These are the activations of a small neural network, seen along a few directions. Each row is one input.
In each table, some parts of the input vary, and every possible input appears once, in random order.
A made-up example of a description, with smaller parts first: one of 8 places around a ring, together with either a single point or one of 11 places along a line or (one of 2 separate values, together with one of 6 places along a line).
Shared parts are said once, and a part with two or three values counts as separate values.
(in the rows, 128 means zero)

Rows:
row 1: [ 98  70  91 149 146 139 163 159 125 199  82 138 164]
row 2: [117 171 146 111 108  88  46 131  88  37 161 170 114]
row 3: [187 176 159 158 136 207 118 150 157  52 145 114 108]
row 4: [ 88 143 120 127  98  47 133 127 102 187  95 177 147]
row 5: [ 97  97 105 133 190 148  87 139 100  97 106  74 144]
row 6: [202 139 161 116 103 187 168 103 166  95 180 131  91]
row 7: [126  54 113 120 102 146 157 153 129 163 153 150 149]
row 8: [152 171 148 166 172 176 136 122 154  99 101  62 123]
row 9: [184 129 149 147  88 174 206 136 182 161 146 135 132]
row 10: [140 160 119 167 169 149 182 113 182 187  73  65 121]
row 11: [ 86  86  78 135 186 121 128 128 127 188  80  79 142]
row 12: [114 128 144  97  58  54 128 120 109 153 168 191 134]
row 13: [ 86 167 135 116 140  58  57 105  85  86 115 116 131]
row 14: [152 146 128 176 129 169 212 142 178 197  77 121 145]
row 15: [128 140 156  65  74  72  92  87  98  86 199 188  97]
row 16: [ 77 157 109 114 136  31  98  99 109 177  88 119 127]
row 17: [129 102 119 125 153 178  73 169 102  46 149 127 127]
row 18: [141  67 123  84 116 161 120 120 111  94 187 145 107]
The inputs of row 15 and row 4 match in every part but one. If row 6 is changed in the same way as row 15 into row 4, which row does it become?
> row 14
What do these inputs look like to the network?
> one of 3 separate values, together with one of 6 places around a ring
Change only the place on the ring of 6 in row 1. List by row number the other rows that result.
> row 5, row 7, row 11, row 17, row 18
Change only the choice among 3 separate values in row 16. List by row number the other rows that result.
> row 10, row 11

Rows:
row 19: [129 133 140 119 134 119 128 102 145 128 150  70 122]
row 20: [145 176 183 120  89 124 113 123 114  58 165 144 115]
row 21: [126  72 119 100 142 152 124 123 130 126 168  99 126]
row 22: [153 176 151  99 115 144 107 115 109  59 159 175  95]
row 23: [144 133 125 107  91 105 149  96 132 154 140 172 100]
row 24: [ 67  80  88 123 145  99 141 138  84 176  74 125 166]
row 25: [ 71 128 106 132 168  86 127 105 107 187  53 131 130]
row 26: [138 152 118 110 152 128  63 123 104  64 124 128 106]
row 27: [133 126 115 103 156 136 124  97 143 128 144  97  91]
row 28: [173 151 140 189 144 214 198 143 202 147  89  74 155]
row 29: [100  97  93 123 110  99 112 175 125 156 132 155 146]
row 30: [ 73 140 126 148 156  64 139 108 100 187  68 106 173]
row 31: [116  93 117 127 138 145  67 143  95  56 158 133 135]
row 32: [180  96 129 171 150 240 191 170 162 162 109  91 135]
row 33: [132 154 148 132 129 106  69 132 107  62 133  97 126]
row 34: [143 140 150 122  71  85 157 100 132 155 147 147 135]
row 35: [104 150 101 129 127  88 101 144 140 167 112 156 111]
row 36: [143  79 134  96  82 114 154 126 122 149 159 176 138]
row 37: [133 114 163 112 106 157 108 135 104  54 189 182 125]
row 38: [179 139 118 181 170 217 203 143 193 145  91  97 111]
row 39: [105 159 124 145 112  66 112 149 136 167 123 130 147]
What do these inputs look like to the network?
> one of 3 separate values, together with either a single point or one of 6 places along a line
The inputs of row 28 and row 38 match in every part but the choice among 3 separate values. If row 34 is changed in the same way as row 28 into row 38, which row does it become?
> row 23
Which other rows agree with row 24 in the choice among 3 separate values? List them by row number.
> row 21, row 29, row 31, row 32, row 36, row 37

Rows:
row 40: [162 150 166 124  51 111 170 118 142 138 164 198 120]
row 41: [156 153 125 169 194 207 162 126 176 125  88  47 111]
row 42: [ 77 154 124 108 158  51  49  99  77 105 109 101 124]
row 43: [175 158 163  95  79 127 120  98 143  72 198 160  94]
row 44: [ 70 124 126 105 161  88  16 129  53  27 142 114 140]
row 45: [ 46  85  76 103 130  28 111 122  93 220  94 164 147]
row 46: [176 130 164  90  80 163  71 146 114  10 234 174  92]
row 47: [152  91 149  88  42 113 204 112 134 187 180 208 129]
row 48: [ 64 152 101 126 132  32  91 130  91 168  73 141 148]
row 49: [149 145 123 194 164 187 197 154 187 192  66  76 155]
row 50: [143  72  99 172 146 181 226 149 184 236  82  76 161]
row 51: [166 121 120 161 200 247 118 152 142  57 106  76 117]
What do these inputs look like to the network?
> one of 3 separate values, together with one of 4 places along a line
The inputs of row 48 and row 45 match in every part but the place on the line of 4. If row 49 is changed in the same way as row 48 into row 45, which row does it become?
> row 50
Change only the choice among 3 separate values in row 42. List by row number the other rows that result.
> row 41, row 43
